A small network was shown many inputs. Here are its activations along a few directions, one row for each input.
Each table varies a few parts of the input and shows all the possible inputs, shuffled.
A made-up example of a description, with smaller parts first: one of 3 separate values, together with either a single point or one of 11 places along a line or (one of 5 places around a ring, together with one of 6 places along a line).
Shared parts are said once, and a part with two or three values counts as separate values.
In the rows, zero is written as 128.

Other details of the inputs vary at random and push rows far along two fixed directions, the same in every table; ignore that.

A family of inputs:
x1: [ 92 108 147  99 172 113  63 147  83 191 110 139]
x2: [117 101  92 164  71  84 172  22 117  77 157 160]
x3: [117 115 114 115 130 152 151 204 171 134 107  88]
x4: [ 80  98 160 110 151 113  58 101  82 162 109 171]
x5: [132 141 126 120 126 144 156 200 160 139 131  95]
x6: [166 131 106 125 140 166 148 170 165 128 104  99]
x7: [152 123 119 131 125 170 148 170 171 131 123 110]
x8: [117 120 157 101 177 113  55 156  91 186 100 151]
x9: [145 115 115 125 118 151 151 179 162 132 132 103]
x10: [122 122 125 119 118 161 149 199 167 133 125  95]
x11: [159 135 143 115 183 163 156 163 186 112 105  98]
x12: [137 142 170 118 160 126  41  87  64 165 125 176]
x13: [120 123 185 110 163 128  51 135  87 177 114 172]
x14: [142 106 104 118 138 146 147 197 167 136 113  93]
x15: [106 140 170 109 174 120  47 147  77 178 102 144]
x16: [146 122 130 120 135 145 149 190 172 123 107 108]
x17: [100 123 102 155  66 101 167  56 115  93 167 148]
x18: [162 160 116 121 138 159 144 189 152 133 132  84]
x19: [133 152 108 149  74 107 160  67 114  78 165 135]
x20: [112 128 121 164  68  82 167  41 111  59 157 149]
x21: [146 136 167 102 191 145  40 145  84 184  91 147]
x22: [101 104 119 153  58 103 165  55 124  74 166 153]
x23: [ 71 110 168 128 123  69  59  36  50 142 128 201]
x24: [170 142 118 124 134 180 144 175 166 131 120 102]
x25: [104 140 149 113 148 122  54  89  59 170 128 170]
x26: [124 120  91 130 125 130 167 157 152 133 128  95]
x27: [152 125 106 128 129 163 148 180 163 143 125 101]
x28: [104 114 108 144  73  92 168  76 114 103 171 136]
x29: [129 117 148 120 169 141 168 169 202 107 112 110]
x30: [ 90 108 152 111 166 125  54 110  86 176 100 166]
x31: [153 145 122 123 134 162 142 174 160 114 105  92]
x32: [157 151 103 120 138 145 154 179 149 125 119  77]
x33: [121 120 142 154 119  85 182  39 146  55 155 149]
x34: [105 123 130 156  62  97 166  63 124  75 163 155]
x35: [149 134 125 125 123 145 154 190 162 130 129 106]
x36: [118 123 101 124 126 146 156 173 162 131 112  98]
x37: [104 143 151 114 153  99  49  78  50 160 117 164]
x38: [124 138 130 162  70 106 162  68 122  67 167 143]
x39: [131 124 119 134 116 169 151 165 170 123 124 108]
x40: [118 146 122 158  71  96 161  74 114  77 171 139]
x41: [122 151 177 105 184 135  47 173  81 197 114 134]
x42: [125 132 111 122 124 124 163 184 160 127 123  92]
x43: [128 106 128 127 164 150 166 139 196 118 108 111]
x44: [119 144 171 116 153 126  41  86  61 160 125 174]
x45: [112 109 134 111 179 119  54 123  78 194 105 159]
x46: [150 135  86 155  80  87 174  50 111  73 157 133]
x47: [142 124  79 152  84  92 173  51 113  90 152 134]
x48: [148 113 127 126 116 162 152 175 173 120 127 109]
x49: [135 140  97 124 124 145 153 154 150 122 115  98]
x50: [127 141 133 119 122 157 150 208 168 132 123  98]
x51: [135 127 115 165  74  81 174  46 116  59 160 149]
x52: [152 148 106 121 133 163 155 180 151 141 130  88]
x53: [146 136  92 150  83 112 165  65 116  96 163 138]
x54: [155 146 101 153  82 105 161  67 117  84 165 135]
x55: [106 131 157 121 139 121  54  61  60 159 129 181]
x56: [168 145 141 134 133 163 147 188 165 116 128 104]
x57: [125 139 167 124 155 103  51 101  63 167 134 170]
x58: [ 93 123 108 149  67  73 172  68 120  78 154 144]
x59: [147 147 118 127 139 139 156 199 158 128 120  76]
x60: [134 134 160 111 184 121  51 156  84 184 102 141]
x61: [134 131 108 125 129 156 154 184 158 147 131  92]
x62: [108  98 159 103 170 126  51 129  92 178 101 163]
x63: [124 101 136 116 167 151 161 161 206 114 108 107]
x64: [119 129  77 154  72  77 183  32 101  84 164 133]
x65: [113 117 172 106 199 124  67  70 102 165 100 165]
x66: [149 134 111 120 138 172 147 182 170 128  97  89]
Each input here is: one of 6 places around a ring, together with either a single point or (one of 2 separate values, together with one of 5 places around a ring).
Question: The inputs of x28 and x61 match in every part but the place on the ring of 6. If x3 is changed in the same way as x28 into x61, which row does it become?
Answer: x36
Question: The inputs of x9 and x35 match in every part but the place on the ring of 6. If x10 is changed in the same way as x9 into x35, which row does it become?
Answer: x50
Question: Which other rows does x23 become when the place on the ring of 6 takes its other values? List them by row number.
Answer: x4, x20, x30, x31, x66
Question: Which other rows agree with x53 in the place on the ring of 6? List them by row number.
Answer: x6, x24, x25, x47, x49, x52, x55, x64, x65, x66
Question: Which other rows does x8 become when the choice among 2 separate values takes its other values? List them by row number.
Answer: x35
Question: A walk changes only the place on the ring of 5. It starts at x21 and steps to x31. List the rest of the walk in order.
Answer: x37, x32, x46
Question: Which other rows does x27 become when the choice among 2 separate values takes its other values? List them by row number.
Answer: x45

A family of inputs:
x67: [104 134 156 119 151 104  65  81  65 157 127 164]
x68: [154 142 118 119 132 158 135 214 153 144 116  90]
x69: [111  92 144 110 166 149 145 182 191 133  96 114]
x70: [121 133 160 120 149 107  52  92  61 164 126 171]
x71: [126 138 117 143  93 111 152 115 123 106 151 126]
x72: [114 133 167  89 197 162  33 199  99 217  88 133]
x73: [141 131 103 140 104 114 160 102 128 106 145 122]
x74: [126 133 107 139 105 120 163  99 136 100 140 120]
x75: [135 132  99 143 101 118 162  99 132 100 141 120]
x76: [121 133 113 142  87 115 153 105 123 102 150 127]
x77: [101  87 131 136 135 105 170  83 170  88 122 140]
x78: [158 137 121 119 145 177 134 201 166 140 108  94]
x79: [128 128 101 142  89 121 155 111 127 109 145 122]
x80: [131 126 103 143  88 111 155 102 120 109 152 129]
x81: [141 139 107 141 101 110 156 108 123 103 143 121]
x82: [137 139 127 141 106 122 145 114 129 106 145 129]
x83: [110 132 164 119 149 116  58  90  70 159 126 169]
x84: [131 141 121 137 114 112 145 111 123 111 143 125]
x85: [166 136 124 116 151 177 134 212 168 147 109  91]
x86: [151 138 127 116 150 180 137 204 174 140 107  92]
x87: [ 83  83 179 115 174 101  79  65 109 147 107 188]
Question: The inputs of x80 and x85 match in every part but one. If x76 is changed in the same way as x80 into x85, which row does it become?
Answer: x83
Question: What do these inputs look like to the network?
Answer: one of 3 separate values, together with either a single point or one of 6 places around a ring
Question: Which other rows agree with x84 in the choice among 3 separate values? List them by row number.
Answer: x67, x73, x74, x75, x77, x81
